A small network was shown many inputs. Here are its activations along a few directions, one row for each input.
Each table varies a few parts of the input and shows all the possible inputs, shuffled.
Descriptions start from the smaller parts, as in this example, which fits no table here: one of 2 separate values, together with either a single point or one of 11 places around a ring or (one of 4 places along a line, together with one of 5 places around a ring).
Shared parts are said once, and a part with two or three values counts as separate values.
In the rows, 128 means zero.

Other details of the inputs vary at random and push rows far along three fixed directions, the same in every table; ignore that.

Table:
row 1: [135 166 161 166 142 144 170 160  98 111  90 141  85]
row 2: [205 186 106  20  44  34  65 164 115 118 163  86 143]
row 3: [ 53 108  78 119 150 131  86 114 180 125 134 133 101]
row 4: [135 129 158 193 121 123 167 151  71 141  94 125 104]
row 5: [ 48  95  85 125 140 128  79 104 166 140 138 147 118]
row 6: [209 125 139  59 103 107 125 101 138 113 170 102 167]
row 7: [114  85 205 158  95  58 139 148  98 135  84  93  82]
row 8: [137 153 182 172 162 142 152 147  84 127 103 152 107]
row 9: [135 143 185 153 183 143 151 152  73 127  95 153 112]
row 10: [118 110 221 138 111  68 132 146 117 119  79 113  80]
row 11: [ 48  97 110 116 135 149  82 116 186 127 147 152 122]
row 12: [195 118 121  77  66 101 145 104 131 127 161  99 170]
row 13: [123 106 204 134 136  51 118 134  95 129  82 111  72]
row 14: [153 181  76 227 170 206 191 150  84 142 114 140 141]
row 15: [ 53 111 100 111 146 153  88 124 201 114 143 138 106]
row 16: [146 193 100 209 164 215 182 140  78 139 117 181 151]
row 17: [192 119 115  69  56 105 145 107 127 121 163 107 160]
row 18: [ 54  90 102 144 118 128  94 111 197 149 127 122 143]
row 19: [203 120 112  61  98  87 124  90 111 123 167 106 158]
row 20: [121  86 207 162 103  55 135 147 106 138  79  85  86]
row 21: [182 154  90 115 180 187 139 110 119 133 158 142 196]
row 22: [170 154  84 101 160 194 142 116 108 125 166 158 180]
row 23: [ 47  96 108 135 123 140  92 112 193 134 133 142 135]
row 24: [175 167  74  97 172 198 149 125 124 112 162 143 164]
row 25: [ 47 108  79 138 121 150 108 126 199 131 130 130 117]
Description of these inputs: either a single point or (one of 4 places along a line, together with either a single point or one of 5 places along a line).
Change only the place on the line of 4 in row 17. List by row number the other rows that result.
Answer: row 12, row 18, row 25
A walk changes only the place on the line of 5. It starts at row 7 and steps to row 12. List the rest of the walk in order.
Answer: row 23, row 8, row 9
A walk changes only the place on the line of 5. It starts at row 21 and steps to row 6. List the rest of the walk in order.
Answer: row 10, row 18, row 20

Table:
row 26: [117 131  94 120 158 160 117 117 146 127 145 138 144]
row 27: [ 86 119 146 180 139 125 135 140 119 138  96 134  97]
row 28: [ 85 123 128 135 128 112 100 140 147 133 115 127 110]
row 29: [167 122  87 109 106 136 138  99 132 132 161 116 168]
row 30: [140 148 173 183 144 129 166 151  71 134  88 141 103]
row 31: [ 77  83 199 133 115  71 111 142 139 125  88 111  75]
row 32: [178 166 172 173 132 126 181 158  58 127  93 129 107]
row 33: [ 81 102 141 132 132 122 108 127 159 131 118 129 117]
row 34: [ 85 108  91 116 122 144 101 112 177 133 148 134 145]
row 35: [188 161 132 131 143 153 159 129  95 124 135 135 153]
row 36: [ 94 138 118 146 144 151 120 139 146 128 122 143 122]
row 37: [192  90 163  32  48  47 123 112 134 105 154  77 128]
row 38: [206 148 139 102 118 109 143 126  92 124 140 111 151]
row 39: [119 130  72 109 123 142 100 110 159 137 160 131 165]
row 40: [119 107  96 128 123 136 121 106 156 136 144 117 151]
row 41: [189 171 140 134 149 144 167 141  70 118 123 139 123]
row 42: [ 69  94 201 118 116  73 103 150 139 116  90 124  64]
row 43: [124 147 116 165 153 168 144 130 114 138 124 152 140]
row 44: [129 142 101 115 140 148 124 128 137 121 140 134 130]
row 45: [165 113 136  67  90  81 108 115 130 121 150 105 139]
row 46: [110 134  98 132 145 164 119 119 144 132 143 149 149]
row 47: [154 138 120 114 112 131 137 128 130 123 139 121 139]
row 48: [ 96 128  91 166 136 155 130 125 147 141 127 132 134]
row 49: [103 128 118 131 155 144 118 127 132 127 127 145 118]
What do these inputs look like to the network?
Answer: one of 4 places along a line, together with either a single point or one of 5 places along a line
List by row number the other rows that have the place on the line of 4 in common with row 34.
Answer: row 27, row 37, row 39, row 41, row 42
A walk changes only the place on the line of 4. It starts at row 32 and steps to row 37. List the rest of the walk in order.
Answer: row 30, row 31
Change only the place on the line of 4 in row 40. List by row number the other rows that result.
Answer: row 27, row 29, row 48
